These are the activations of a small neural network, seen along a few directions. Each row is one input.
Each table varies a few parts of the input and shows all the possible inputs, shuffled.
A made-up example of a description, with smaller parts first: values(3) and (point or line(11) or (ring(5) and line(6))).
Shared parts are said once, and a part with two or three values counts as separate values.
(in the rows, 128 means zero)

Other details of the inputs shift rows strongly along three fixed directions, in all tables alike. That doesn't count.

Rows:
r1: [131 143 124 165 118 124 154 101 135 148 118 157 104]
r2: [109 126 142 132 137 109 124 117 114 112 121 151 140]
r3: [116 139 103 159 123 103 155 115 140 144 109 163 133]
r4: [107 141 134 146 120 114 116 160 118  97 142 136 148]
r5: [121 119  96 151 128  93 148 124 109 140 135 170 116]
r6: [127 100 109 117  94 166 103 129 130 165 120 109 122]
r7: [129 100 109 123 112 159  90 136 134 169 108 100 109]
r8: [133 108 117 139 143  98 132 119 142 135 109 168  88]
r9: [131 128 127 157 114 114 142 105 116 148 120 169 103]
r10: [108 123 144 136 138 129 100 130 131  86 142 138 137]
r11: [117 104  94 102 105 166 129 137 158 145 117 104 118]
r12: [146 138 163 107 137 127 140 157 128  88 151  79 152]
r13: [134 138 160 117 118 111 107 159 120  97 135  98 184]
r14: [ 98 148 142 141 139 133 125 134 128  92 140 123 137]
r15: [126 129 122 140 136 124 141 106 112 141 101 181 114]
r16: [134 141 159 108 147 128 124 137 116  90 160  78 159]
r17: [135 140 163 109 139 132 109 128 142  87 151  86 160]
r18: [ 95 103  96  89 107 152 111 131 107 152 130 110 123]
r19: [135 127 145 157 130 119 134 130 103 123 138 141 122]
r20: [135 149 146 150 162 149 104 136 149  99 117 122 120]
r21: [125 152 122 150 122 109 141 130 141 113 135 138 138]
r22: [204 112 144  68 134  41 196  79  92 168 144 142 113]
r23: [118 100  84 106  95 145 105 142 135 154 127 114 136]
r24: [105 132 114 147 138 114 150  96 133 137 109 163 121]
r25: [117 145 150 136 137 146 115 147 108  93 132 142 130]
r26: [129 105  99 104 130 171  88 136 130 155 106 112 105]
r27: [119 150 159 168 124 143 126 137 138 112 114 120 149]
r28: [136 133 124 169 123 126 147  96 147 150 118 159 105]
r29: [107 100  99  88  98 152 127 152 120 149 120 112 116]
r30: [127 120  96 106 117 186 115 124 144 151 115 109 119]
r31: [108 108  92 110 132 159  99 124 149 152 113  94 112]
r32: [142 126 166 123 169 125 107 154 134 130 185  94 184]
r33: [122 127 109 117  95 165 131 132 127 170 120  92 123]
r34: [122 144 130 156 127 126 120 143 156  96 139 125 150]
r35: [125 137 126 142 118  99 128 135 122 113 137 150 137]
r36: [120 119 148 136 129 129 115 151 143  83 133 140 130]
r37: [133 153 143 142 143 136 141 117 130 118 109 144 135]
r38: [124 126 140 129 125 112 139 137 127 102 129 152 117]
r39: [224 129 190  44 128  29 184  81 101 153 133 115 152]
r40: [114 126  84 105  96 144 132 142 132 162 127  96 137]
r41: [133 133 135 138 149 133 132 129  99 110 136 153 118]
r42: [232 128 137  14 124 100 175  76  90 199 146  61 138]
r43: [114 114  96  97 101 162 137 140 145 146 117 101 117]
r44: [145 141 149 166 143 122 121 118 150 131 116 124 112]
r45: [126 135 166 100 130 124 102 139 113  83 152  97 157]
r46: [146 132 155 122 136 109  86 161 137  95 139  90 157]
r47: [110 108 147 154 170 127  96 160 124 129 175 146 160]
r48: [133 135 119 169 130 122 161 107 121 150 126 151 104]
r49: [108 111 106 140 144 107 142 105 101 133 137 171 104]
r50: [102 118  92  98 110 162 121 121 133 149 125  99 124]
r51: [121 136 141 140 132 118 154 131 145 111 110 140 133]
r52: [123 130  96 102 112 183 123 128 131 151 115 106 118]
r53: [142 143 181 122 115 130 110 153 107 104 146  90 156]
r54: [112 133 113 144 127 115 169 122 138 132 118 164  98]
r55: [113 123 144 140 156 121  87 136 134  92 130 127 124]
r56: [126 143 116 155 135 108 147 136 128 115 143 133 137]
r57: [131 133 156 155 121 118 129 123 117 129 113 146 138]
r58: [125 133 145 147 150 129 117 149 163  92 120 117 119]
r59: [129 133 117 139 133 128 139 106 112 134 117 182  99]
r60: [129 132  99 163 141 100 134 114 156 144 113 154 107]
r61: [124 149 115 145 138 133 157 106 123 138 117 168 101]
r62: [125 105  98  98 112 179 101 130 126 151 118 121 118]
Description of these inputs: values(2) and (point or (values(5) and line(6))).
The inputs of r61 and r25 match in every part but the values(2) part. If r11 is changed in the same way as r61 into r25, which row does it become? -> r36
The inputs of r39 and r51 match in every part but the values(2) part. If r41 is changed in the same way as r39 into r51, which row does it become? -> r42
Which other rows does r26 become when the values(2) part takes its other values? List them by row number. -> r20
Which other rows does r42 become when the values(5) part takes its other values? List them by row number. -> r12, r16, r48, r56
Which other rows does r17 become when the values(5) part takes its other values? List them by row number. -> r11, r28, r30, r34
Which other rows does r5 become when the line(6) part takes its other values? List them by row number. -> r4, r13, r23, r35, r46
Which other rows does r53 become when the line(6) part takes its other values? List them by row number. -> r6, r7, r9, r19, r57

Rows:
r63: [100 108 113  95 100 160  83 165 140 116 124  68 154]
r64: [165 124 102 112 103 126 163  74 136 198  90 140  92]
r65: [220 144 155  51 113  93 161  68 134 176 126  75 132]
r66: [126 137 126  88 107 159 118 145 111 126 148  65 167]
r67: [ 96 142 142 174 157 152 102 135 121  90 141 148 129]
r68: [160 145 147 124 138  74 170 116 118 116 152 140 126]
r69: [135 132 157 134 129  92 152 116 109 107 127 167 127]
r70: [103 135 146 185 134 120 118 154 142 102 134 150 146]
r71: [ 99 133 139 191 146 138 101 162 144  98 130 156 142]
r72: [195 149 150  76 117 116 156 101 127 166 119  67 129]
r73: [131 136 147 140 147  94 114 126 135  96 127 147 133]
r74: [ 76 110  70 153  99 163 120 126 117 163 110 153 107]
r75: [ 82 108  54 127 113 141 140 120 146 157 107 151 103]
r76: [153 134 153 139 129  75 148 123 115 114 144 146 121]
r77: [120 133 152 170 165 126 115 138 143 108 143 147 137]
r78: [ 87  91  66 126 106 168 124 128 118 171  95 172  91]
r79: [124 111  76 121 114 120 165 108 136 194 123 145 120]
r80: [151 155 162 158 149 128 140 123 150  96 115 131 120]
r81: [141 146 154 119 137  92 171 115 113 106 136 158 134]
r82: [114 128 140 100 110 186  69 173 111 111 141  56 171]
r83: [124 131 161 135 158 127 127 129 118  92 134 154 124]
r84: [120 111 132  70 128 172  69 161 141 112 139  44 158]
r85: [111  97  80 135 131 147 126 122 127 161 126 151  83]
r86: [142 133 150 149 140 104 122 141 119  97 144 143 124]
What do these inputs look like to the network? -> values(4) or (line(4) and values(5))
Which other rows does r67 become when the values(5) part takes its other values? List them by row number. -> r77, r83, r84, r85
List by row number the other inputs of the same sort as r64. -> r65, r72, r80

Rows:
r87: [ 84  90  70 118 105 171 112 137 134 153 105 133  91]
r88: [159 153 163 136 155 103 124 125 140 101 147 107 139]
r89: [122 157 145 153 133 135 143 113 140 103 112 141 133]
r90: [178 106 111  25  91 142 121 120 121 178 120  41 128]
r91: [ 58 121  73 142 100 237  83 173 136 121 106  91 119]
r92: [ 99 140 129 151 135 109 141 127 111 105 132 167 136]
r93: [165 140 184 132 145 117 123 137 116 110 143 118 144]
r94: [101 145 150 158 128 158 102 160 162  65 109 116 138]
r95: [124 154 185 128 146 168 104 171 118  58 148  88 164]
r96: [109 134 104 164 141 101 165  90 111 137 125 217  96]
r97: [ 45  92  62 135 110 201  71 189 148 132 125  97 144]
r98: [165 161 187 118 149 109 120 131 156  92 143  80 170]
r99: [113 135 171 119 130 122  93 180 126  53 145  94 172]
r100: [163 140 178 108 155  92 118 135 125  92 170  98 170]
r101: [111 143 143 147 140 130 135 121 115 102 135 148 125]
r102: [191  90 106  24  88  89 145  91  94 233 131  78 147]
r103: [121 122 105 170 157  88 157  87 135 150 127 198  89]
r104: [155 136 171 133 137  96 121 128 111 110 151 133 153]
r105: [ 80  90  64 117 103 170 107 147 132 150 110 144 100]
r106: [204  92 112  12 105 109 159  90 107 213 120  82 111]
r107: [ 81 115  56 148  73 171 157 163 142 163 116 118 117]
r108: [130 124 107 173 165  97 164  94 137 153 123 206  82]
r109: [163 156 177 143 133 106 130 116 141 115 122 120 149]
r110: [138 137 113 184 137  95 153  87 127 157 109 198  84]
r111: [141 126 132 162 139  85 152  88 116 153 124 187 100]
What do these inputs look like to the network? -> point or (values(4) and line(6))
A walk changes only the line(6) part. It starts at r109 and steps to r110. List the rest of the walk in order. -> r93, r111, r104, r102
Which other rows does r106 become when the line(6) part takes its other values? List them by row number. -> r87, r90, r94, r99, r105

Rows:
r112: [112 123 147 118 132 148 130 168 107 101 142 117 153]
r113: [186 145 142 139 143  95 174  94 123 176 135 148 128]
r114: [153 145 131  96 141 102 163  97 141 138 127 105 128]
r115: [154 139 167 136 152 107 129 147 102 117 167 132 163]
r116: [129 125 150 113 100 108 125 142 107 120 154  97 157]
r117: [144 152 134 119  98 150 135 121 118 123 117  95 117]
r118: [ 74 155 117 222 120 139 146 136 142  94  97 182  97]
r119: [ 98 110 125 142 131 159  55 204 142  87 147  91 155]
r120: [117 132 163 134 143 138  86 181 129  36 144 114 139]
r121: [173 142 142 117 130 105 128  94 131 161 117 119 151]
r122: [ 62 135 111 216 141 154 112 173 179  66  91 180  94]
r123: [129 138 160 130 121 162 131 162 144 113 140  90 162]
r124: [168 154 122 109 148  91 177  63 132 144 126 146  94]
r125: [139 114 104  78 138  88 161  94 112 158 139 129 122]
r126: [130 133 130 106 101 134 125 131  91 118 138 110 124]
r127: [127 121  79 139  88 161 120 124 129 190 112  97 120]
r128: [132 123 160 123 144  93 117 161 129  71 138 126 141]
r129: [ 77 140 109 208 173 115 112 137 136  92 151 188 123]
r130: [146 152 159 129 149  95 149 109 155 108 149 109 148]
r131: [158 130 160 118 127 100 126 142 164 108 131  99 142]
r132: [122 131 147 115 132 162 123 158  99  93 147 121 139]
r133: [109  75 120 105 144 203  52 140 117 161 124  99  99]
r134: [156 135 124  96 152  79 162  78 105 130 148 153 108]
r135: [ 84  97 105 102 102 160  93 149 126 141 124 115 153]
r136: [153 137 151  92 133  95 136  94  97 118 128 155 130]
r137: [169 109  90 117 122 103 137 104 152 196 111 129 101]
r138: [ 96 119 135 103 119 150  98 155 116 104 120 114 158]
r139: [111  95  52  96  91 194 110 139 156 170  85 105  77]
r140: [114 149 108 194 144 139 181  99 131 131 102 224  68]
r141: [156 138 141  97 121 106 152  91 130 149  98 130 135]
r142: [ 89 103 103 187 141  89 134 135 147 111 124 210  97]
r143: [130 126 148 104 145  95 129 128 127 105 168 105 160]
r144: [116 148 170 141 120 109 125 156 102  74 145 115 153]
r145: [175  98 138 111 155 145 111  71 129 193 105 124  78]
r146: [ 94 123  91 195 148  94 133  94 120 153 112 241 101]
r147: [157 140 148 128 120  84 128 122  95 141 157 119 147]
r148: [ 90  93  62 104  81 190 111 124 153 193  86 109 125]
r149: [131 138 141 132  92 137 130 137 137 129 129  83 147]
r150: [ 99 106  39 118 113 189 108 124 156 202 115  90 113]
r151: [149 135 121  89 110 148 131  95 127 148  97 119 119]
r152: [123 125 169 124 133 131 126 167 114  95 164 113 171]
r153: [146 151 161 132 137 129 164 134 130 117 124 129 137]
The inputs of r131 and r142 match in every part but one. If r114 is changed in the same way as r131 into r142, which row does it become? -> r125
What do these inputs look like to the network? -> values(2) and (point or (line(4) and values(5)))
A walk changes only the line(4) part. It starts at r119 and steps to r142. List the rest of the walk in order. -> r128, r120
Which other rows does r133 become when the values(2) part takes its other values? List them by row number. -> r145
Which other rows does r153 become when the values(2) part takes its other values? List them by row number. -> r112
